A small network was shown many inputs. Here are its activations along a few directions, one row for each input.
In each table, some parts of the input vary, and every possible input appears once, in random order.
A made-up example of a description, with smaller parts first: line(4) and (point or line(9) or (values(2) and ring(5))).
Shared parts are said once, and a part with two or three values counts as separate values.

Table:
x1: [-21  -5  -7   4  19  13 -12  10 -11 -14 -14]
x2: [  9 -20 -14   1   5   7 -14  -2  18   7  -2]
x3: [  3 -11  -4   6  16   1 -21   7   6   5  -1]
x4: [  4 -17 -11  -7   4  17  -8  -6  17  10   5]
x5: [ 26  23  13   3 -39 -22  71  -6  -6   0  21]
x6: [ 22  51  -1 -13 -42 -23  52  -2 -10   5  28]
x7: [-21  -8   2  -3  11  14 -11   2  -3   3  -6]
x8: [ -4  -2  -6   2  14   8 -14  -8   4   4   5]
x9: [ -6 -18  -7  -9   9  10  -7  -2  10   6   3]
x10: [-21 -22   1 -12   8  17  -5   8   2   5  -7]
x11: [ 32  14  30  14 -37 -37  67 -17  -9  -3   6]
x12: [-17 -19  -4   5  17   6 -13  17 -17 -11 -15]
x13: [ 24  61  29  -1 -41 -44  11 -15 -12  -5  16]
x14: [-16 -25  -3  -4   9   7 -12  12   3   1 -14]
x15: [ 28  32  38  13 -40 -43  31 -23  -9 -12   9]
x16: [  7  -1 -11   3  10  15 -14 -13  11   8   6]
x17: [ 23  73   8 -14 -45 -32  24 -10 -12   3  23]
x18: [  3   4  -6   5  18   8 -20  -1  13   2   1]
x19: [-27 -24  -7  -8  13  13   0   7 -13 -10 -14]
x20: [-27 -10  -8   2  15  12  -7   3 -18 -12 -11]
x21: [ -2 -21 -10   0  10   0 -15   2  11   3  -5]
x22: [ 16 -11  -7   8  12   9 -21   3  13   9   1]
x23: [-12 -17   4   1  13   8 -17  17  -1   3 -11]
x24: [ 14   5  -9   6  14  15 -20  -5  19   6   3]
x25: [-21 -27 -10  -1  14   5  -7  12 -13 -13 -19]
x26: [-14  -3   1   0  16  14 -17   9   5   0  -8]
Describe the family of inputs behind these rows.
> ring(6) or (line(4) and ring(5))

Table:
x27: [ 18  15  -8 -16 -19   4  15  -5   4  10  16]
x28: [-50 -54 -13  -3  54  52 -46 -12   8  -1 -19]
x29: [ 45   3  -3  15 -14 -12   5 -28  24  14  11]
x30: [  6   4 -11 -15 -17  -7  29  -5  11   3   9]
x31: [32 16  2  5 -7 -1 19 -9 26 27 24]
x32: [-21  17  11   1 -14 -25   8   9 -39 -13  -6]
x33: [ 27  28   9  12  -5 -21 -25 -19   8 -10   7]
x34: [  6 -24  21  14 -21  -5  60   1  -4  -9  -2]
x35: [ -7   6  27   6 -10 -17  36   5 -26 -18 -21]
x36: [  1 -14   3  -4 -13 -18  36  -1 -19  -4   6]
x37: [-25 -71  -9 -10  33  22 -65  30  23  15 -22]
x38: [ -7  43   3 -10 -16   1 -17   2 -12  -2   4]
x39: [-17  33   0 -12 -14 -13  -1   2 -10  -9  -1]
x40: [ 14  43  15   2   1  -5 -13  -1   7   8  18]
x41: [-23 -43 -46  15  62  45 -39  30   0 -10 -23]
Describe the family of inputs behind these rows.
> values(3) or (values(2) and line(6))
Which other rows does x40 become when the values(2) part takes its other values? List them by row number.
> x31

Table:
x42: [-37 -67 -25  10  52  36 -18  23  -5  -9 -23]
x43: [ 21  10  48  18 -36 -57  32 -11 -28 -17  -7]
x44: [ 54  46  40  29 -29 -46  -5 -29   6   2  12]
x45: [-13 -45 -38   0  49  38 -63  11  28  13  -4]
x46: [-30 -29 -21 -14  40  44 -70   2  24  10  -7]
x47: [ 71  27  29  23 -35 -35  31 -34  30  16  31]
x48: [ 13  87   2 -19 -29 -20   3  -4 -16   1  28]
x49: [ 61  44  -2  -2 -42 -12  55 -26  31  22  40]
x50: [ 37  -9  38  15 -42 -48  72 -21  -3  -6   8]
x51: [-22 -37 -19  -7  44  30 -71  10  28  16 -14]
x52: [-40 -58 -23   5  48  41 -20  12 -11 -10 -29]
x53: [ 23  82  21  10 -24 -39 -15 -17  -9 -13  10]
x54: [-13  46  35   4 -34 -44  24   0 -43 -32 -11]
x55: [-21  52  14 -18 -41 -27  39  11 -46 -18   6]
x56: [ -5 -43 -25  -2  40  31 -68  18  29  10 -17]
x57: [ 32  66 -13 -22 -39  -4  41  -8   9  24  43]
x58: [-33 -67 -10   9  42  31 -24  29  -5 -11 -36]
x59: [ -7  32  -5 -24 -50 -12  79   7 -23   5  20]
x60: [-53 -51  -8  -4  42  43 -27  17  -9 -10 -25]
x61: [-16 -36 -37  -4  46  42 -64  -3  23  11 -10]
x62: [-47 -59  -6   2  47  30 -27  24  -6  -5 -35]
x63: [ 27   8   5 -10 -48 -23  94 -10  -2   2  20]
Describe the family of inputs behind these rows.
> values(2) and (ring(5) or ring(6))
Changing only the values(2) part turns x53 into x54. The same change can be made to x57. Which row results?
> x59

Table:
x64: [-44 -58 -19  -9  41  44 -35  24   9  -1 -30]
x65: [ 14  33   7  -4 -26 -16  35 -16  -6  -3  16]
x66: [-21 -48 -29  -3  44  39 -57  12  16   3 -16]
x67: [-34 -56 -23  14  54  31 -41  16  -5 -15 -33]
x68: [ 22  25  21   3 -31 -28  32 -19   0  -3  12]
x69: [ 21  33   4   0 -24 -16  34   1  -3   0  16]
x70: [-20 -34 -23   5  59  46 -75   8  27  10 -14]
x71: [ 20  35  21   1 -35 -34  19  -5  -8  -3  10]
x72: [ 11  42   8  -4 -29 -22  24  -2 -12  -3  15]
x73: [ 29  26  18   4 -29 -28  29  -4   1   1  12]
x74: [-46 -60  -9   2  51  38 -39  21  -6  -2 -24]
x75: [  9  41   9  -6 -30 -19  26 -10 -14  -4  13]
x76: [ 17  34  24   0 -33 -31  23 -13 -11  -3   7]
x77: [ 31  18  17   7 -31 -24  32 -17   2   4  14]
x78: [ 23  24   5   2 -23 -12  40 -11  -3   7  17]
x79: [-31 -55 -29 -11  40  32 -48  14  13  11 -15]
Describe the family of inputs behind these rows.
> line(6) or (values(2) and ring(5))
Start at x70 and move only the line(6) part, one step at a time. The first step leads to x66. Which rows follow, in order?
> x79, x64, x74, x67

Table:
x80: [ 27  23  63  17 -47 -62  27 -31  -2   4   9]
x81: [-19 -85 -31  13  46  27  18  10  10 -10 -13]
x82: [ 11  43  -1 -20 -51 -32  45  11  -5  23  33]
x83: [ 28  35  13 -22 -48 -34  38 -12 -15  19  19]
x84: [ 16  71  -3  -9 -29   3  53 -27  -4 -14  31]
x85: [ 41  44  10   6 -27 -16  43 -15 -28  -6  20]
x86: [ 49  33  20  25 -33 -42  42  -4  -5 -25  -1]
x87: [ 23  52  -5   9 -28 -15  52  11 -17  -2  37]
x88: [-58 -53 -13  14  35  28  12  25 -40 -24 -44]
x89: [ 40  27  24   0 -53 -57  37  -3   6  -2  -5]
x90: [ 15  -8 -36  26  44  42 -68 -12  39  15   3]
x91: [-20  19 -31  10  41  16 -83   0  -4 -10 -13]
x92: [ 16 -54 -31  17  55  46 -14  -2  39  25  -7]
x93: [-64 -65   4 -10   5  24  -1  22 -34 -18 -40]
x94: [ 39  30  57  36 -28 -47  34 -36 -12 -17  10]
x95: [-22 -97 -11 -15  20  22   5  10  17   2 -13]
x96: [  4  60   1 -37 -52 -14  47 -25   7  16  29]
x97: [-58   8  -7   2  49  20 -37  31 -35 -20 -35]
x98: [  8 -20 -17  -6  23  32 -80  -5  54  24  11]
x99: [-62  -5  14 -26  25  14 -48  36 -24 -16 -27]
x100: [-25   6  -9 -22  24   5 -97   8   2  -3  -3]
x101: [ 10 -65 -13  -8  30  39 -26   9  52  38  -3]
Describe the family of inputs behind these rows.
> values(2) and (line(5) or ring(6))
Changing only the values(2) part turns x97 into x99. The same change can be made to x87. Which row results?
> x82
Which other rows does x93 become when the values(2) part takes its other values? List them by row number.
> x88
